Here are a small network's activations along a few directions, averaged over the inputs that share one value of a field.
Related values have similar rows: they may be neighbours, one step apart, or belong to one group.
(in the rows, 500 means zero)
Strong random noise was added to every row along 7 fixed directions; ignore it. To show where, here is one row again and again, with new noise each time:
[536 352 473 538 452 338 402 484 412 177 454 521 266 588 342 379 555 683
 198 706 632]
[483 588 409 474 451 441 515 387 495 456 539 604 703 428 637 416 510 640
 549 447 584]
[524 660 577 317 530 498 527 548 465 428 529 408 458 490 489 629 623 408
 758 521 506]
[457 600 543 437 508 527 520 501 525 544 433 433 450 423 651 541 522 476
 586 483 406]
[442 460 409 508 497 476 575 404 562 543 489 507 566 397 826 426 441 609
 389 433 542]
[579 209 459 656 495 412 546 434 608 670 555 533 390 643 593 147 503 634
 214 555 483]
[547 594 622 348 587 626 632 591 532 559 700 359 345 645 543 462 694 365
 678 558 334]
[581 646 459 455 475 517 457 476 488 462 611 612 583 586 481 292 649 632
 608 557 398]
[356 535 506 446 521 584 687 438 513 430 644 420 484 457 780 495 506 513
 392 470 500]


Mon, 14 values:
u11: [540 594 566 505 447 519 340 509 402 538 313 531 464 459 376 542 508 475
 556 435 403]
u14: [355 437 387 681 479 470 542 320 476 363 534 659 685 458 401 329 345 751
 191 475 584]
u12: [506 729 415 377 623 831 495 664 546 456 677 536 542 545 635 495 573 497
 586 503 216]
u2: [745 326 377 414 589 541 373 689 622 680 475 466 307 599 778 520 552 498
 483 528 435]
u3: [713 295 452 481 665 448 440 586 643 610 590 498 421 694 509 403 601 470
 563 559 509]
u4: [534 329 666 521 531 408 519 542 530 628 385 286 218 497 451 552 473 335
 473 526 513]
u1: [384 468 493 611 473 460 637 401 485 436 802 605 811 606 187 428 483 452
 511 480 687]
u13: [478 458 425 531 452 510 574 557 443 470 490 482 545 459 595 572 445 451
 375 498 570]
u5: [415 574 456 451 423 527 604 410 331 294 583 556 723 445 394 581 437 529
 430 409 681]
u7: [691 439 493 605 505 427 205 529 531 652 388 663 603 524 284 481 482 541
 676 465 461]
u8: [487 560 638 431 571 459 309 543 478 408 263 400 328 433 214 707 535 413
 698 531 477]
u9: [447 492 495 491 477 550 709 486 519 583 517 437 562 451 464 487 381 430
 529 486 586]
u10: [497 563 444 629 326 380 417 419 457 600 499 739 772 495 456 435 481 568
 562 437 542]
u6: [498 552 297 712 407 559 272 494 536 570 170 667 584 331 649 515 300 663
 303 492 320]
Each value of Mon is a pair of two hidden parts, and every pair occurs once (7 first parts, 2 second parts).
- u5 and u11 share the first part; u5 and u1 share the second. Which value has the first part of u1 and the second part of u11? => u3
- u12 and u7 share the first part; u12 and u14 share the second. Which value has the first part of u14 and the second part of u7? => u8
- u13 and u10 share the first part; u13 and u9 share the second. Which value has the first part of u9 and the second part of u10? => u4

Zekam, 14 values:
w14: [610 636 534 484 524 485 456 560 482 641 427 493 591 540 248 461 576 404
 855 525 434]
w7: [654 319 545 451 582 494 476 681 554 633 490 394 351 596 373 611 522 331
 530 523 488]
w13: [718 572 322 375 591 609 263 725 523 372 350 509 295 492 598 589 591 610
 480 624 337]
w4: [629 464 458 327 529 321 469 531 542 760 221 394 533 328 779 648 459 419
 787 352 618]
w8: [613 268 342 362 680 391 630 464 522 280 641 397 384 503 686 446 534 635
 351 558 783]
w11: [426 622 561 351 516 387 505 395 496 412 367 418 634 312 484 746 450 462
 763 380 670]
w6: [484 517 663 486 532 621 490 628 491 495 612 386 142 673 491 472 667 383
 428 638 195]
w9: [316 499 477 540 584 670 639 460 498 275 778 532 496 572 483 455 472 602
 271 551 504]
w12: [577 467 428 598 399 506 318 562 530 691 163 555 409 393 659 492 387 540
 356 497 326]
w2: [545 463 346 548 634 690 535 453 738 865 525 551 682 484 860 351 438 556
 571 339 360]
w5: [491 337 622 632 421 275 510 402 486 624 335 411 461 446 480 515 415 440
 426 469 633]
w3: [550 296 525 712 308 320 328 507 468 621 209 601 401 497 306 473 369 495
 345 538 555]
w1: [489 552 472 502 445 479 449 436 529 594 517 582 643 460 657 488 534 466
 623 416 502]
w10: [585 336 543 552 547 440 642 513 572 640 733 517 520 720 270 225 528 471
 457 554 553]
Each value of Zekam is a pair of two hidden parts, and every pair occurs once (7 first parts, 2 second parts).
- w1 and w6 share the first part; w1 and w3 share the second. Which value has the first part of w3 and the second part of w6? => w12
- w2 and w9 share the first part; w2 and w13 share the second. Which value has the first part of w13 and the second part of w9? => w7
- w10 and w14 share the first part; w10 and w11 share the second. Which value has the first part of w11 and the second part of w14? => w8
